Each row below holds a small network's activations on one input, seen along a few directions.
Each table varies a few parts of the input and shows all the possible inputs, shuffled.
A made-up example of a description, with smaller parts first: values(3) and (point or ring(9) or (line(4) and ring(8))).
Shared parts are said once, and a part with two or three values counts as separate values.
In the rows, 128 means zero.

Other details of the inputs shift rows strongly along two fixed directions, in all tables alike. That doesn't count.

A family of inputs:
R1: [ 54 149 110 183  92 151  99  89 167 169 118 153]
R2: [159 168  67 107 173 197  94 125 123 188 166 123]
R3: [129 135 130  90 154 164 160 156  84 144 144 128]
R4: [167 119 162 136 127  74 110 130 107  43 100 113]
R5: [ 79 128 159 153  64 103 118 112 144 118 130 132]
R6: [132 118 128  88 162 170 160 143  93 142 136 130]
R7: [131  97 168 117  93  66 160 153 103  85 111 113]
R8: [122 124 153 160  96  87  66 121 176 121 133 125]
R9: [ 82 111 157 151  71 109 118  99 153 116 122 134]
R10: [207 133 144  63 223 139 163 176  69  55 130 125]
R11: [ 85 108 152 168  81 111 122  98 156 115 115 132]
R12: [ 87 117 130 174  85  89 126 105 152 125 102 133]
R13: [103 158 106 162  86 141  45  93 186 167 139 133]
R14: [141 116 112 100 171 153 168 130  94 151 128 123]
R15: [147 164  92 101 193 189  91 126 133 196 175 131]
R16: [134 116 123 105 171 172 165 142  96 141 129 128]
R17: [128  90 161 152 115  85 173 150 121  64 109 116]
R18: [174  94 160 128 110  78 111 167 137  68 117 106]
R19: [145 128 120  80 158 154 169 131  99 154 128 120]
R20: [111 181 125 173  97 132  54  65 163 156 135 179]
R21: [139 101 143 136 106  66 178 153 127  75  95 122]
R22: [104 159 102 165  85 140  45  92 184 166 140 132]
R23: [132 128 129 164  76  96  69 121 167 113 123 118]
R24: [172  94 164 128 115  76 111 166 139  69 119 107]
R25: [178 103 123  84 202 139 223 188  66  80 141 118]
R26: [144  87 164 130 106  76 170 140 123  85  89 109]
R27: [119 168  74 113 179 193 156 110 116 203 136 135]
R28: [104 161  72 116 178 205 149 127 112 185 151 155]
R29: [149 165  89 100 189 193  92 126 135 193 173 131]
R30: [138 107 171 115  89  68 165 154 112  88 104 110]
R31: [ 62 140 115 148  77 136  91  68 161 184 125 147]
R32: [136 130  91 106 171 144 177 143  97 141 134 135]
Each input here is: values(3) or line(9) or (line(4) and line(5)).

A family of inputs:
R33: [145 121 151 123 132  95 135 149 116  85 121 131]
R34: [125  96 144 129 115 100 172 149 112 102 129 119]
R35: [155 121 151 114 119  93 137 144 116  96 120 114]
R36: [ 67 170  99 186  74 143  54  56 195 195 128 157]
R37: [155 107 136 131 122  98 142 159 128  98 123 113]
R38: [113 155  95  95 159 180 160 118 106 168 134 144]
R39: [ 52 150 102 160  97 151 104  70 163 192 140 147]
R40: [148 122 158 118 124 102 135 144 114  84 124 122]
R41: [145 104 141 133 137 106 137 146 126  81 117 115]
R42: [ 88 156 100 130 128 157 135  94 122 174 144 146]
R43: [156 104 131 132 121 102 141 156 126  94 119 110]
R44: [131  98 150 129 122  98 172 132 108 100 121 127]
R45: [145 115 153 117 122 106 130 143 108  83 120 120]
R46: [145 108 150 127 128 102 136 162 124  91 129 125]
R47: [131 100 150 118 118 107 172 137 117  97 104 131]
R48: [132 152 111 100 174 182 123 123 119 166 156 129]
R49: [137 143  99  95 166 177 119 123 114 176 148 119]
R50: [148 118 139 132 130 104 138 143 115  76 116 123]
R51: [144 161  82 109 169 172 129 120 111 164 141 130]
R52: [141 150  95 117 177 185 127 117 114 158 145 140]
R53: [153 111 164 122 128 106 136 140 119  89 124 124]
R54: [153 114 146 113 116  97 132 143 110  94 116 112]
R55: [ 95 132 149 173  55  64  82 104 173 111 104 139]
R56: [134 110 145 141 100  86 120 147 144 108 121 123]
R57: [130 151 103 105 182 175 123 129 120 167 153 137]
R58: [148 154 107  99 166 174 126 117 115 178 150 131]
R59: [125  98 144 118 111 109 172 154 121  99 112 124]
R60: [143 164  87 108 169 169 130 123 113 168 145 133]
R61: [149 149  88 113 172 176 129 117 116 169 141 132]
R62: [152 107 153 115 125  96 136 146 127 101 122 106]
R63: [148 108 143 135 127 107 140 159 126  86 127 120]
R64: [135 148  89 117 170 187 127 133 118 159 154 132]
R65: [ 54 115 155 192  45  81 103  93 175 123  90 132]
R66: [ 22 184 107 200  39 160  18  43 220 214 146 164]
R67: [150 104 159 121 125 110 130 140 113  88 120 122]
R68: [155 108 151 118 115 100 138 156 125 103 128 109]
R69: [142 101 156 118 128 108 129 146 118  88 122 112]
R70: [145 107 146 132 138 103 139 149 128  85 121 118]
R71: [145 146 102  98 163 178 121 117 108 176 146 129]
R72: [153 103 134 129 131  98 139 146 128  93 113 108]
R73: [118 147 105 115 167 183 157 117 100 179 132 138]
R74: [112 157 111 133 145 163 100 104 140 169 144 153]
R75: [145 153  99 104 173 168 126 123 117 178 146 139]
R76: [ 57 134 151 219  24  78  49  66 212 119 103 155]
R77: [112 144  99 115 160 185 157 134 103 181 140 131]
R78: [150 106 146 121 133  89 136 152 128 102 118 115]
R79: [145 101 153 121 118 112 130 156 116  90 128 115]
R80: [125 114 149 130 120 102 168 144 101  97 102 121]
R81: [140 150  89 109 176 172 129 126 124 173 147 125]
R82: [135 165  94 112 175 178 128 124 111 156 149 140]
R83: [ 27 122 149 199  11  79  80  67 212 131  90 149]
R84: [153 100 146 117 112 103 132 156 118 101 124 107]
Question: Changing only one part turns R63 into R76. The same change can be made to R64. Which row results?
Answer: R52
Question: What do these inputs look like to the network?
Answer: line(4) and (values(3) or (values(2) and line(5)))
Question: Change only the values(2) part in R52. List by row number the other rows that result.
Answer: R61
Question: Change only the line(5) part in R62. List by row number the other rows that result.
Answer: R49, R72, R78, R81

A family of inputs:
R85: [ 69 151 110 196  62 107  52  90 212 163 128 147]
R86: [215 110 145  64 222 148 179 191  55  58 134 111]
R87: [ 43 145  92 126 124 194 179  85 116 201 117 150]
R88: [150 163  86  77 168 206 108 134 106 209 180 118]
R89: [191  84 140 113 170 105 162 179 109  84 129 100]
R90: [ 72 156  81  95 176 205 214 113  88 215 141 155]
R91: [104 121 130 188  56  84  79 119 180 108 119 124]
R92: [ 88 108 169 169  18  71  49 103 195 118 107 114]
R93: [185 102 170 118 143  84 151 177  89  27 122 117]
R94: [200 104 155 114 138  69 155 169  90  41 108 107]
R95: [194 160  83  65 230 198 146 141  74 153 144 122]
R96: [119  71 161 113 112  85 251 168  67  66  94 116]
R97: [ 98 198  88 131 166 197  77  91 145 193 165 168]
R98: [107 124 165 177  87  91  77  97 167  91 116 146]
R99: [102 169 105 164 112 144  60  61 171 178 129 151]
R100: [141  82 183 138  73  61 100 139 155  93 118 102]
R101: [ 17 138 108 164  89 164 156  58 148 206 116 160]
R102: [158 119 159 143 108  53 121 140 138  64 101 127]
R103: [145 105 167 119  91  73 109 156 146 106 129 109]
R104: [162 153  63  86 215 220 135 147 106 186 161 118]
Question: Changing only one part turns R93 into R98. The same change can be made to R96. Which row results?
Answer: R101
Question: What do these inputs look like to the network?
Answer: values(4) and (point or line(4))
Question: Change only the values(4) part in R88. List by row number the other rows that result.
Answer: R92, R100, R103

A family of inputs:
R105: [100 163  88 116 152 191 129  92 119 205 144 141]
R106: [183 100 132  80 184 124 209 173  69  95 123 106]
R107: [141 172  92 115 169 186  70 104 141 195 163 136]
R108: [ 96 155  93 110 148 198 122 107 129 206 155 137]
R109: [145 117 153 167  78  68  73 134 167  75 111 118]
R110: [101 105 166 155  62  71 131 115 144  92  98 128]
R111: [100  95 180 162  57  52 130 119 148  64  85 130]
R112: [101 104 156 164  75  69 132 114 152  85  91 130]
R113: [ 98  97 159 161  64  71 125 134 154  93 109 122]
R114: [180  97 134  90 195 133 205 174  73  83 125 114]
R115: [ 63 141 129 164  62 122  96  88 168 161 123 144]
R116: [180  94 144  70 176 131 203 180  68 100 129 107]
R117: [241 107 134  66 212 124 164 208  64  63 145  96]
R118: [174 104 143  86 190 135 203 178  66  80 131 118]
R119: [145 111 160 162  85  62  75 127 172  81 114 119]
R120: [143 179  83 121 169 184  74 112 146 191 163 140]
R121: [177 108 133  81 188 125 205 177  64  85 124 118]
R122: [199  81 160  72 198 119 223 196  51  52 121 108]
R123: [178 107 141  75 179 126 207 177  62  93 129 110]
R124: [ 99 167  81 132 163 198 129 101 128 190 146 153]
R125: [ 99 163  81 116 147 190 128 107 124 204 153 145]
R126: [160 167  99  95 183 188  88 122 124 179 166 134]
R127: [ 63 138 129 179  80 128  94  76 168 149 115 150]
R128: [ 78 119 137 172  63  99 106 111 173 134 113 131]
R129: [ 68 134 119 169  67 120  98  84 175 164 117 140]
R130: [102 162  80 119 149 191 130 108 129 207 147 142]
R131: [ 97 165  88 117 160 192 127  91 121 198 139 147]
R132: [ 95 112 165 159  70  71 129 118 145  82  97 134]
R133: [148  99 167 170  67  48  75 133 171  54 103 111]
R134: [140 179  85 118 167 183  72 111 141 189 169 142]
R135: [140 118 169 157  80  64  73 131 166  79 120 123]
R136: [ 65 148 120 172  67 116  99  83 164 156 120 148]
R137: [219 116 139  76 192 128 145 190  80  76 144 100]
R138: [ 94 160  91 113 149 196 123 111 128 204 159 137]
R139: [184  79 154  81 167 107 205 184  70  82 118  99]
R140: [144 110 161 161  79  70  69 126 163  78 111 114]
R141: [100  90 166 159  66  74 124 127 154  99 103 116]
R142: [102 170  79 122 152 189 133 100 124 202 144 145]
R143: [ 99 172  79 123 160 191 130  99 125 195 139 151]
R144: [ 99 153  82 117 154 194 125 107 135 207 153 133]
R145: [ 97 106 159 173  76  75 129 122 148  76 103 138]
R146: [142 113 164 156  75  73  69 128 162  75 113 118]
Question: What do these inputs look like to the network?
Answer: ring(6) and (values(2) or line(5))
Question: Changing only the ring(6) part turns R121 into R112. The same change can be made to R125. Which row results?
Answer: R129
Question: Changing only the ring(6) part turns R136 into R106. The same change can be made to R145. Which row results?
Answer: R114
Question: Change only the ring(6) part in R109. List by row number the other rows that result.
Answer: R117, R133, R137, R140, R146
